A small network was trained on made-up records. Each row is its average activation on records with the value named, seen along a few directions.
Related values have similar rows: they may be neighbours, one step apart, or belong to one group.
In the rows, 500 means zero.
Strong random noise was added to every row along 13 fixed directions; ignore it. To show where, here is one row again and again, with new noise each time:
[594 461 337 539 547 465 670 672 421 505 479 417 480 671 498 608 578 393
 520 576 584 498 381 507]
[345 453 521 507 299 460 415 537 426 483 521 534 638 431 339 572 584 175
 480 523 458 662 459 783]
[797 540 511 463 613 483 260 447 811 707 457 639 431 441 519 606 554 565
 599 605 399 308 557 480]
[481 460 509 503 381 354 328 532 432 535 514 662 483 549 504 468 413 506
 477 698 558 458 448 518]
[601 458 350 571 369 312 153 176 483 788 383 498 527 380 667 654 445  39
 470 571 357 349 474 535]
[402 451 429 278 214  86 273 627 979 654 524 743 438 694 310 393 688 285
 411 678 643 605 521 793]
[395 377 480 463 455 319 399 375 407 446 511 517 538 539 487 414 349 353
 524 513 527 462 456 402]
[535 554 585 675 674 458 676 385 478 350 584 281 524 471 535 600 310 425
 748 244 277 626 487 432]
[461 612 442 521 592 540 439 412 219 122 479 471 545 339 500 563 199 747
 758 518 564 379 678 246]
[455 531 689 629 454 449 507 543 444 459 356 498 448 587 449 569 447 686
 655 358 442 610 367 612]
[404 301 391 370 410 619 534 502 449 431 561 699 565 494 197 386 548 300
 521 613 632 300 700 319]
[703 752 463 595 490 585 588 529 525 476 604 462 414 436 574 488 436 603
 337 579 567 601 710 480]
[664 599 557 403 482 626 251 416 537 554 573 605 589 309 462 527 458 497
 402 679 497 436 614 500]
[557 423 374 445 502 343 551 492 663 597 534 482 498 672 451 574 524 242
 613 524 472 454 424 463]
[560 372 480 226 771 333 651 653 864 449 677 348 562 725 427 370 639 397
 456 431 538 670 279 554]


Values of FAKIG:
gom: [538 327 263 621 594 292 294 474 471 613 198 584 304 415 743 497 606 510
 544 508 442 178 554 515]
lazu: [422 312 309 548 558 251 379 510 601 526 365 603 342 504 551 399 608 496
 545 465 534 377 536 499]
ral: [473 628 438 485 330 317 417 536 397 466 583 450 537 511 532 590 341 360
 471 639 499 577 517 594]
berat: [546 404 674 669 510 483 575 562 429 551 484 462 471 460 464 504 511 425
 462 471 468 419 613 482]
sas: [284 399 558 381 471 448  94 307 457 554 357 672 577 342 654 480 447 624
 594 508 326 312 369 572]
lom: [701 485 765 480 582 577 410 566 459 583 402 356 617 503 385 705 522 556
 540 496 509 428 420 491]
vaba: [438 446 675 464 524 498 353 407 348 500 548 504 538 455 609 346 379 691
 311 596 593 503 411 346]
lek: [505 577 352 443 411 438 393 414 465 484 509 426 611 430 478 603 486 254
 453 677 690 449 611 425]
midir: [458 478 531 809 349 457 600 331 429 735 521 384 463 477 651 480 546  96
 282 304 317 710 429 695]
kivog: [341 426 395 470 606 596 589 714 175 312 604 495 590 506 661 405 505 642
 381 634 629 588 281 549]
bibif: [380 407 547 535 495 301 537 450 623 392 700 521 476 476 453 323 350 396
 579 452 492 543 689 384]
mov: [463 568 448 479 542 555 589 474 400 283 491 343 525 420 411 463 460 552
 466 348 602 594 690 440]
tig: [580 397 500 514 700 350 503 760 304 321 513 449 544 532 460 552 448 535
 584 630 575 444 398 490]
norir: [695 394 692 351 648 316 303 596 629 531 486 572 495 640 375 514 387 678
 619 634 566 355 377 363]
fiku: [559 604 488 286 642 714 570 593 532 443 567 417 634 550 510 622 569 744
 581 579 586 511 336 423]
vunup: [585 603 632 565 441 547 634 665 546 488 430 467 425 589 351 576 567 735
 515 526 670 517 620 430]
negef: [330 294 284 674 558 225 475 412 439 444 407 394 469 382 602 489 575 214
 561 410 494 394 632 475]
nidu: [400 762 430 564 421 490 597 569 723 503 448 583 328 517 684 570 550 750
 622 409 362 581 535 727]
The values of FAKIG form a ring.
- A walk along FAKIG starts at sas and steps to its neighbour nidu. Put vaba, kivog, norir, fiku, vunup, negef in the order it reaches them. => norir, kivog, fiku, vaba, vunup, negef
- Fewest steps between tig and lek? => 8
- Name the neighbours of lazu, in listed order. => midir, mov

Values of VOZ:
mut: [700 430 563 896 695 304 540 665 555 477 446 401 403 408 458 660 580 347
 666 331 256 595 567 743]
vor: [713 584 230 401 888 219 298 571 887 489 796 489 360 314 961 278 557 590
 211 645 418 682 455 664]
puleb: [363 631 311 366 535 767 595 412 501 375 294 534 383 490 581 338 636 963
 458 445 642 375 657 277]
tir: [650 437 432 536 524 585 466 567 602 799 572 589 493 586 631 467 711 375
 249 617 478 614 245 751]
zar: [402 677 288 609 356 514 397 259 440 644 415 783 225 426 887 426 348 738
 492 546 339 364 557 446]
sufu: [410 487 630 287 642 245 693 432 825 470 427 296 430 848 488 370 448 557
 626 156 493 648 232 501]
zufe: [526 335 633 537 351 327 591 766 585 594 178 564 327 860 352 450 637 828
 570 496 800 399 437 430]
metaf: [304 456 499 515 240 370 586 243 436 700 628 486 461 630 815 258 310 323
 288 433 411 630 308 425]
gat: [691 647 719 726 243 415 537 442 614 782 639 504 475 599 359 692 367 261
 519 647 457 499 696 383]
guti: [403 641 403 377 707 698 484 538 972 447 926 692 428 107 753 131 734 670
 125 488 281 675 794 772]
The values of VOZ form a line.
- Name the neighbours of sufu, in listed order. => zar, guti
- Name the neighbours of vor, in listed order. => mut, tir
- Name the neighbours of puleb, in listed order. => gat
